A small network was shown many inputs. Here are its activations along a few directions, one row for each input.
Each table varies a few parts of the input and shows all the possible inputs, shuffled.
Descriptions start from the smaller parts, as in this example, which fits no table here: values(3) and (point or ring(11) or (ring(5) and line(6))).
Shared parts are said once, and a part with two or three values counts as separate values.

Other details of the inputs shift rows strongly along two fixed directions, in all tables alike. That doesn't count.

A family of inputs:
x1: [ -6  28  20  40   9  37  30 -29 -26   8  10]
x2: [ -5  28  30  47   4  36  36 -35 -35   5   9]
x3: [ -9  -4   6 -31  -1  -5  13  31 -18 -21 -13]
x4: [ -1  15  31  28  -7  19  18 -23 -23   1   3]
x5: [ 42 -18  -2  37 -36 -21 -57 -44  25  23  -2]
x6: [-11  -5 -17 -21  26 -22   0  22  11 -10   2]
x7: [ 33 -30 -37   1 -18 -41 -79 -31  67  28  -6]
x8: [ -3  16  39  52   8  51  41 -46 -36   4   8]
x9: [ -2  21  53  69   9  25  45 -46 -13   9  -9]
x10: [ 26 -14 -23  -5 -16 -16 -61 -21  44  15  -4]
x11: [-29   2  -8 -47  19  26  30  52 -41 -21   7]
x12: [ 25 -27  -4   6 -29 -38 -54 -14  44  16 -23]
x13: [-36   9 -19 -48  36 -19  27  54 -11 -21   1]
x14: [  2 -15  -5 -39 -18 -14 -23  25  -5  -8  -5]
x15: [-29  10  -7 -27  27 -13  16  28   4 -16   2]
x16: [ -8  -4 -20 -34   4   4  -7  40 -18 -11   8]
x17: [-33  15  -5 -45  13  20  24  54 -37 -22   9]
x18: [-20  -3 -19 -53  24  11  16  51 -21 -19   4]
x19: [ -4  18  41  56  12  17  48 -30 -21   8 -10]
x20: [ -8  -2 -14 -37  -6 -24   2  47 -18 -17 -11]
x21: [ 30 -17 -18  11 -14 -30 -68 -45  65  26  -4]
x22: [ 46 -23 -16  26 -40 -40 -66 -31  39  16 -15]
x23: [ 32  -7   1  37 -38 -26 -49 -42  33  16 -15]
x24: [  4  -2  37  48   7  16  31 -33  -8   9 -14]
x25: [  0  19  33  49   8  41  36 -34 -36   0  12]
x26: [-10  -4 -20 -35  26 -13   1  34   1  -9   7]
x27: [-11  30  32  45  29  30  39 -42  -6   7  10]
x28: [ -8  19  28  24  13  45  30 -25 -23   0   8]
x29: [  5 -35 -60 -52 -74   3  56  57  61   3  41]
x30: [ 18 -24 -27   5  -5 -38 -54 -27  59  17  -8]
x31: [-17  -4 -10 -30  23 -17   0  16  19 -11  -3]
x32: [ -9 -16  -8 -50  -6  -7   0  46 -26 -16  -3]
x33: [ -7   1 -27 -42   2 -10 -24  36   7  -8   3]
x34: [-13   1 -18 -39  25   7  11  45 -19 -17   9]
x35: [  7  18  31  47  -6  18  21 -39 -24  11   3]
x36: [ 29  -2 -23  22 -16 -17 -53 -35  38  25   0]
x37: [-20  -1  -2 -45   0   9   5  40 -28 -19   2]
x38: [ -5 -14  -7 -33  -5 -12   5  37 -17 -18 -13]
x39: [ -4  34  34  65  33  33  48 -59 -11  16  10]
x40: [ -9 -10   4 -18  10 -14  17  41 -17 -13 -11]
x41: [ 18  -2  -7  18 -34  -9 -49 -26  18  14   0]
Each input here is: point or (ring(5) and line(8)).
- Start at x31 and move only the ring(5) part, one step at a time. The first step leads to x30. Which rows follow, in order? => x6, x13, x15
- Which other rows does x41 become when the line(8) part takes its other values? List them by row number. => x4, x9, x15, x17, x23, x27, x33

A family of inputs:
x42: [ 14  11  18  31  20  14 -10 -43  12  18  -7]
x43: [-21   5   4 -25  22 -20  11  44 -32  -9  -7]
x44: [ 11  14  17  36  -5 -23 -28 -39   8  12  -9]
x45: [  1  10  27  20   8  25  -5 -33 -18  -8   2]
x46: [  6  -4  -7 -13 -16  -7  15  -4  18  -5  24]
x47: [-26  13   1 -28  13 -24   4  31 -24 -24 -10]
x48: [ 13   0  11  22  14   4 -26 -40  17  27  -4]
x49: [  8  -3 -13 -14   0 -42 -35  22   7   0 -17]
x50: [ 13 -23 -22 -24  -6 -14 -52  13   9  -8 -11]
x51: [  4 -19 -14   0 -19   2  15  -1  14   8   8]
x52: [ 17  17  27  63  24  30   4 -74  11  24  -8]
x53: [ 31  -5  10  62   3   3 -45 -84  39  44  -8]
x54: [ -8  -6 -11 -27 -32  -9  -8  22  21   1   0]
x55: [ 12   9   8  17   5  -2 -36 -46  23  19  -5]
x56: [ -9 -15 -15 -32  -4   2  37  36  -5 -11  18]
x57: [-12 -15 -24 -23  20 -29 -23  26  14  -5  -7]
x58: [ 19 -11   3   5 -12 -20 -41  -4  -9  12 -10]
x59: [ 41  -8  19  72 -25 -10 -52 -75  13  31 -15]
x60: [-26   1  10  -6   5  35  74  19 -30  -5   7]
x61: [ 21 -24 -36 -40 -20 -26  -5  27  31  -9  15]
x62: [  6  10  11  34   9 -14  -3 -20  -3   1 -18]
x63: [-27  31 -24 -27   1  19  27  39 -27 -10  29]
x64: [  8  25  47  62   1  23  11 -64 -28   5  -6]
x65: [ 43   0  17  70 -22  -6 -44 -72  13  24 -20]
x66: [-13  22  31  -5  27  23  44  25 -63 -20  -9]
x67: [-22   4   6 -28 -15   9  20  41   1 -12   5]
x68: [  2  -9 -20 -19  12 -32 -35  20  25  -4  -9]
x69: [ 12   4 -54 -20 -23  -9 -30  32  16   7  16]
x70: [-20   6   2 -33  19  29  84  48 -32 -30  17]
x71: [-28   5  19  -1   5  37  70  23 -28  -5   7]
x72: [  8 -19 -20 -26 -30 -11 -17  42  31   0  -7]
x73: [ -7  -3 -16 -23   7 -33 -39  14  22  -7  -4]
x74: [ 28  -9   9  30  -7   6 -43 -40  12   7  -7]
x75: [  8 -10 -16  -7 -14   6  24   8  12  -2   2]
x76: [  2   1  10  30  20  -9 -12 -24  13  12  -1]
x77: [  4  -3 -52 -19 -24 -11 -30  31  10  14  22]
x78: [-11   9  15   5  -1  33  58  13 -11  -5  -1]
x79: [ -4  -4   8  -2   7  19  65   5 -14 -10  28]
x80: [  2 -17 -17 -34 -11 -17 -54  10   6 -12  -4]
x81: [-25  14  12 -12   3  27  64  12 -21 -15  15]
x82: [ -2  29  56  95  28  27  47 -71 -30  13  -6]
x83: [ -6   5  36  29  24  39  20 -24 -36  -4   6]
x84: [  8 -22 -34 -34 -29 -13  -7  29  25   1  -8]
x85: [ -1 -11 -29 -20  14 -31 -32  20  24  -8 -13]
x86: [ -6 -12 -25 -40 -33 -15 -10  23  22   1   0]
x87: [ -7  -6 -22 -21   5 -36 -43   8  26  -8  -7]
x88: [ -1  -5 -21 -36   5 -21 -46   5  22   3  -7]
x89: [-24  12  42  22  39  54  55 -10 -59 -16   6]
x90: [ 11  -4  -7 -28 -17 -31 -50  13  -7  -4 -12]
x91: [-40   6  22 -20  13  40  78  57 -39 -18   9]
x92: [ -9   3   1 -15  -8   9  34  10   1 -11  21]
- The inputs of x42 and x48 match in every part but one. If x49 is changed in the same way as x42 into x48, which row does it become? => x43
- The inputs of x75 and x81 match in every part but one. If x52 is changed in the same way as x75 into x81, which row does it become? => x88
- Describe the family of inputs behind these rows. => values(3) and (point or line(6) or (values(2) and ring(5)))
- Which other rows does x87 become when the values(3) part takes its other values? List them by row number. => x57, x85
- Start at x57 and move only the ring(5) part, one step at a time. The first step leads to x53. Which rows follow, in order? => x89, x59, x82

A family of inputs:
x93: [  6  -1 -26 -27 -15 -12 -40  18   7   1   2]
x94: [ 12  15   5  31  -1  17  -6 -30  -8  10   7]
x95: [ 27 -12 -19  24 -21 -16 -60 -37  37  24   0]
x96: [  1 -11 -23 -28  -3 -14 -32  15  21   4  -1]
x97: [  8   4  10  30  14   8   4 -33  10  10   1]
x98: [-18   2  10 -18  14   5  28  31 -37 -14  -6]
x99: [ -8  20  50  40  21  48  60 -19 -56 -10  -1]
x100: [  7  -3 -26 -27 -16 -15 -40  14   6   0   6]
x101: [ 12  -3   3  29 -30  18  31 -26  21  12  17]
x102: [ 26 -12  -9  24 -14 -28 -47 -41  45  17  -8]
x103: [-22 -14 -22 -75  -2 -25 -10  76 -19 -21 -12]
x104: [  6 -12 -19 -17   3 -28 -26  12  21  -2  -9]
x105: [-15  22  31  34  36  44  55 -23 -30  -1  11]
x106: [  4   5  10  26   7  15   1 -35   8  11   8]
x107: [-14   1  16 -25   6  13  23  30 -40 -22  -2]
x108: [ -9  -4  -8 -14 -12  19  55  28  -5  -7  16]
x109: [  6   7  12  27  11  11   4 -33  12  10  -1]
x110: [  2 -10 -13 -20 -12 -32 -30  17  12   0  -7]
x111: [-18   5   4 -20  26   9  27  17 -13 -12   6]
x112: [-17  -8 -21 -51  12 -29  -1  59  -7 -20  -7]
x113: [  5   7  14  31   9   5   5 -32  12   5  -6]
x114: [-20   4  13 -22  10   6  28  28 -34 -16  -3]
x115: [ 13   1  24  30 -11  15  -5 -28 -10   4  -9]
x116: [ 12  -2   2  30 -30  21  31 -24  23  13  13]
x117: [-19   8  10 -10  18   0  30  28 -29 -13  -3]
x118: [  4   9  16  34   5   0   5 -29   8   7  -7]
x119: [ 24  -8 -15  23 -23 -11 -57 -38  39  23  -1]
x120: [  1  -8 -13 -19 -11 -28 -29  21  12   1 -11]
x121: [  2  -9 -14 -17  -5 -32 -24  12  18  -2  -6]
x122: [-21   9  -1 -21  16  17  19  20 -23 -12  11]
- The inputs of x96 and x106 match in every part but one. If x116 is changed in the same way as x96 into x106, which row does it become? => x101
- Describe the family of inputs behind these rows. => values(3) and (point or line(9))
- Which other rows does x104 become when the values(3) part takes its other values? List them by row number. => x102, x113

A family of inputs:
x123: [ 16  -1  47  55  -6   3 -10 -62   9  15 -21]
x124: [-34  12  -6 -52  31  33  44  38 -35 -18  23]
x125: [ 13   7  41  50  -9  48  20 -53 -22   6  10]
x126: [  3 -11 -22 -33   2 -41 -57   3  46  -3 -14]
x127: [ 10  24  26  64   6   4  43 -38 -10  12   4]
x128: [ 21 -31 -30 -31 -53 -21 -35  19  34   7 -13]
x129: [  0  -4 -18 -19 -16 -53 -66  15  23   0 -18]
x130: [-41   8  -9 -40  20  30  62  54 -14 -17  20]
x131: [-36   3  -7 -35  39   7  69  52 -13 -30  13]
x132: [ 18 -15  11  11   5   5 -23  -6 -10   6 -11]
x133: [ 14 -13 -39 -14  -8 -38 -71  16   9   6 -11]
x134: [-32  24  -1 -39   3  17  55  64 -41 -18  14]
x135: [ 26 -15  25  63 -18  -1  19 -58  15  20  -8]
x136: [ 12  18  19  46  39  34  16 -55  -3  11   5]
x137: [ 12  -7 -37 -24 -33 -26 -66  13  13   4   7]
- Describe the family of inputs behind these rows. => values(3) and ring(5)
- The inputs of x128 and x134 match in every part but the values(3) part. If x125 is changed in the same way as x128 into x134, which row does it become? => x137
- Which other rows does x131 become when the ring(5) part takes its other values? List them by row number. => x124, x126, x130, x136
